A small network was shown many inputs. Here are its activations along a few directions, one row for each input.
In each table, some parts of the input vary, and every possible input appears once, in random order.
A made-up example of a description, with smaller parts first: values(3) and (point or ring(11) or (line(4) and ring(8))).
Shared parts are said once, and a part with two or three values counts as separate values.
(in the rows, 128 means zero)

Other details of the inputs shift rows strongly along two fixed directions, in all tables alike. That doesn't count.

Rows:
row 1: [114 135 101 168 149  96 103 133 134 126 169  70 121 150  87]
row 2: [155 114 103  85  95 148 163 112 129 119  80 174 152 118 159]
row 3: [109 151 107 168 165  91  94 130 127 135 181  67 114 152  87]
row 4: [104 203 186 138 127 114 160 136 108 131  72 156 155  73 115]
row 5: [151  47  68 118  98 149 108 132 151 119 151 125 135 175 166]
row 6: [144 102  93 113 130 125 108 139 146 131 164 103 122 176 137]
row 7: [ 64 186 141 222 194  80  77 134 118 141 177  50 133 109  64]
row 8: [140 122 139 106 124 126 142 123 138 138 132 120 123 137 133]
row 9: [163  63  97  85  94 142 146 120 151 121 134 131 128 164 146]
row 10: [126 128 124 122 120 138 131 133 142 125 121 132 150 136 141]
row 11: [167  56  68 104 101 143 126 133 153 110 151 109 125 193 157]
row 12: [151 100 121  97  75 148 158 128 119 114  78 185 145 117 172]
row 13: [170  87 126  82  96 169 142 130 108 116  91 198 101 110 165]
row 14: [121 218 200 119 132 114 168 138 107 134  68 167 140  78 130]
row 15: [161  48  84 100 110 171 100 126 138 123 154 155  92 158 151]
row 16: [107 215 196 135 136 119 160 130 100 127  76 168 145  69 130]
row 17: [101 127 136 163 150 106 106 129 134 131 168  71 138 134  89]
row 18: [127  81 121 132 132 145  98 119 128 132 166 113  85 145 112]
row 19: [ 99 130 113 177 176 123  77 127 120 133 181  94  84 125  85]
row 20: [119 100 131 126 119 131 129 119 134 136 128 124 135 124 130]
row 21: [124 176 162 123 123 112 151 140 117 117  98 137 140 104 119]
row 22: [151 110 146  73  96 155 175 111 130 136  78 181 137 113 171]
row 23: [108 141 102 182 165 102  96 124 124 131 181  73 120 148  96]
row 24: [ 95 232 207 134 165 124 156 127 116 144  73 171 151  66 130]
Description of these inputs: values(4) and (point or ring(5)).
Changing only the values(4) part turns row 19 into row 13. The same change can be made to row 1. Which row results? -> row 21
Which other rows agree with row 5 in the values(4) part? List them by row number. -> row 6, row 10, row 11, row 15, row 24
Which other rows agree with row 8 in the values(4) part? List them by row number. -> row 9, row 17, row 18, row 20, row 22

Rows:
row 25: [124 186 178  99 128 146 171 116 112 140  49 201 136  65 148]
row 26: [110 168 175 134 150 130 131 130 116 139 112 141 113  91 110]
row 27: [129 140 128 139 112 122 137 136 117 115 108 140 147 116 136]
row 28: [117 130 115 163 149 110  95 134 124 127 171  90 111 147 105]
row 29: [112 148 146 141 150 129 119 124 123 138 129 128 113 111 113]
row 30: [112 134 141 143 135 104 125 133 137 132 150  85 143 143 111]
row 31: [109 144 121 168 156  97  98 142 135 126 177  66 125 153  93]
row 32: [153  83 107  85  92 141 152 121 145 124 114 138 149 150 159]
row 33: [169  53  79  86  86 164 138 117 135 117 119 167 123 155 174]
row 34: [108 194 173 128 150 119 150 128 124 140  88 142 142  88 119]
row 35: [129 142 144 117 134 134 132 124 121 134 118 146 111 112 126]
row 36: [110 146 157 148 148 123 114 134 121 135 138 119 116 110 109]
row 37: [111 155 165 131 146 138 131 123 121 139 109 148 115  93 116]
row 38: [167  89  96  84  69 158 165 120 122 109  72 194 153 123 180]
row 39: [120 171 139 139 143 108 136 129 124 126 126 114 136 124 113]
row 40: [136  84  94 141 124 128 100 133 132 120 171 102 114 163 128]
row 41: [137  69  75 140 123 121  96 133 147 123 186  78 127 183 124]
row 42: [119 174 145 130 140 115 145 123 124 134 107 132 141 108 121]
row 43: [117 113 105 163 144 101  93 141 141 126 189  62 126 171 102]
row 44: [171  35  79  81  83 171 132 118 137 116 127 166 117 156 173]
What is each input in this table made of? -> values(2) and (point or line(4) or ring(5))
Changing only the values(2) part turns row 36 into row 44. The same change can be made to row 26. Which row results? -> row 37
